A small network was shown many inputs. Here are its activations along a few directions, one row for each input.
Each table varies a few parts of the input and shows all the possible inputs, shuffled.
Descriptions start from the smaller parts, as in this example, which fits no table here: one of 2 separate values, together with either a single point or one of 11 places around a ring or (one of 6 places along a line, together with one of 8 places around a ring).
Shared parts are said once, and a part with two or three values counts as separate values.
(in the rows, 128 means zero)

Other details of the inputs shift rows strongly along two fixed directions, in all tables alike. That doesn't count.

Table:
r1: [125 147 135  60 114 168 198 100 168  88 167 150 135 112 108]
r2: [146 125 164 119 140  67 116 164 110 145 100  80 147  59 119]
r3: [163 192 145  28 101 177 237 114 185 132 187  89 145  76  94]
r4: [108 146  79 121 131 207 158 126 168 104 149 159 118 170 127]
r5: [153 175 132  29 115 142 217 149 175  84 182  83 148  45  97]
r6: [105 140 100 115 113 201 141 101 137 102 151 164 107 162 146]
r7: [119 146 123 129 128 147 147 100 132 121 128 144 104 146 132]
r8: [145 114 148 161 139  58  83 159 102 156  94  92 145  86 139]
r9: [137 140 137  97 138 118 136 150 148 130 146 113 129 113 110]
r10: [125 138  87 134 130 190 140 128 156 107 146 149 115 159 119]
r11: [128 132 127  99 131 166 158 102 140 111 141 157 127 139 119]
r12: [121 103 120 171 119 116  93 119  89 127 107 138 118 145 148]
r13: [111 100 117 165 119 115  99 102 110 128 109 153 126 148 148]
r14: [134 107 148 158 133  73  96 119 101 146 108 134 131 130 138]
r15: [146 108 154 160 148  44  83 154 111 160  97  97 146 101 123]
r16: [110 135 117 119 125 164 132 102 136 114 149 164 109 169 131]
r17: [121 107 115 205 146 105  64 139 102 158  81 122 117 145 146]
r18: [163 144 184 122 126  69 131 153  97 193 112  60 148 101 118]
r19: [173 139 191 102 139  32 128 161  77 167 108  82 147  75 136]
r20: [143 167 135  70 114 153 188 110 148 105 157 125 129  91 133]
r21: [150 103 148 158 143  48  85 162 100 154 103  95 145 106 112]
r22: [ 87 108  85 156 114 196 105  94 125 105 136 181 106 185 156]
r23: [108  89 131 185 130  81  74 119  78 145  92 138 133 159 155]
r24: [125 134 124 127 125 141 141 102 139 120 133 156 115 151 132]
r25: [ 99 133  93 118 112 187 150  97 140  92 146 160 123 161 151]
r26: [122 124 125 121 136 142 135 133 159 112 137 137 135 125 110]
r27: [136 165 144  71 123 147 168 120 136 116 164 130 119 111 125]
r28: [117 156 100  85 123 205 161 132 174  96 169 135 123 128 126]
r29: [152 141 148 113 129 105 139 131 101 133 128 118 125 112 124]
r30: [145 141 145 116 118 110 141 132  99 127 126 113 126 102 130]
r31: [167 136 187 123 124  82 130 147 100 197 106  72 145  83 106]
r32: [119 127 114 139 128 178 131 104 124 123 124 172 114 159 136]
r33: [144 125 167 109 130  57 135 137 105 141 128 110 145 102 130]
r34: [103  76 109 212 120 110  58 110  81 132  88 160 118 185 149]
r35: [ 84 102  78 175 128 164 101 119 149 110 120 160 124 187 142]
r36: [183 152 197  46 136  33 176 156 106 149 140  72 158  46 115]
r37: [122 103 131 165 138  88  70 157 101 149 100 107 127 119 140]
r38: [ 94 112  82 167 113 187 112  84 133 105 123 182 110 179 159]
r39: [ 90  76 114 204 125 114  50 110  83 140  93 164 111 187 156]
r40: [118 136  83 127 129 191 145 117 171  98 152 155 116 170 110]
r41: [136 150 137  74 128 117 175 145 173 107 162 107 147 101 111]
r42: [ 97 103  96 150 131 171 121 116 157 106 125 152 126 151 123]
r43: [153  96 155 179 139  49  64 139  60 168  86 122 131 138 135]
r44: [112 136 101 112 115 215 161  97 143  98 141 172 117 149 138]
r45: [127 100 126 163 129  87  91 149 115 132 107 112 134 123 123]
r46: [ 90 102  81 184 125 161  95 109 156 111 116 163 116 177 139]
r47: [124 113 113 181 146 113  83 130 132 146 101 140 118 159 130]
r48: [144 118 175  95 125  74 143 131 105 132 123 105 152  68 122]
r49: [111 132  94 123 138 197 145 114 173 105 141 162 119 161 111]
r50: [136 120 126 184 112 142  95 123 107 175 107 119 118 174 123]
r51: [153 137 175 112 134  56 131 148  80 153 109  84 138  81 143]
r52: [122 122 108 156 145 164 110 131 139 134 116 149 120 149 125]
r53: [118 127 122 103 116 172 161 106 135 100 142 149 128 116 135]
r54: [ 90 111  91 144 126 165 111 121 154 106 138 147 119 160 128]
r55: [144 124 161 120 123  77 127 129 110 123 128 115 134 115 120]
r56: [130 101 153 144 129  79  87 130  95 144 116 133 128 138 138]
r57: [156 144 152 127 144  79 125 158 125 156 118  95 134  85 121]
r58: [161 157 158  62 142  79 177 164 145 135 150  81 151  68 101]
r59: [142 112 128 177 137  94  77 159  96 150  91 106 127 124 134]
r60: [142 177 137  24 120 135 218 150 178  90 176  83 153  53 111]
r61: [101 124 100 135 131 163 119 123 164 107 153 150 120 161 119]
r62: [151 181 146  32 126 157 216 148 174 101 169  94 145  44  99]
r63: [112 142 103 127 105 218 146 102 155 144 155 143 109 181 119]
r64: [121 106 125 191 148 104  57 155 100 165  93 129 110 158 138]
r65: [106 140  95 138 131 177 135 130 153 110 131 136 118 157 139]
Each input here is: one of 5 separate values, together with either a single point or (one of 2 separate values, together with one of 6 places around a ring).
Q: The inputs of r30 and r6 match in every part but the choice among 5 separate values. If r5 is changed in the same way as r30 into r6, which row does it become?
A: r37
Q: The inputs of r31 and r18 match in every part but the choice among 5 separate values. If r44 is changed in the same way as r31 into r18, which row does it become?
A: r51
Q: Which other rows does r49 become when the place on the ring of 6 takes its other values? List them by row number.
A: r2, r26, r42, r52, r62
Q: Which other rows does r19 become when the choice among 2 separate values takes its other values? List them by row number.
A: r4
Q: Which other rows does r28 become when the choice among 5 separate values takes its other values? List them by row number.
A: r17, r59, r62, r65
Q: Which other rows does r47 become when the choice among 2 separate values takes its other values? List them by row number.
A: r24
Q: Which other rows does r7 become when the place on the ring of 6 takes its other values? List them by row number.
A: r13, r14, r20, r24, r38
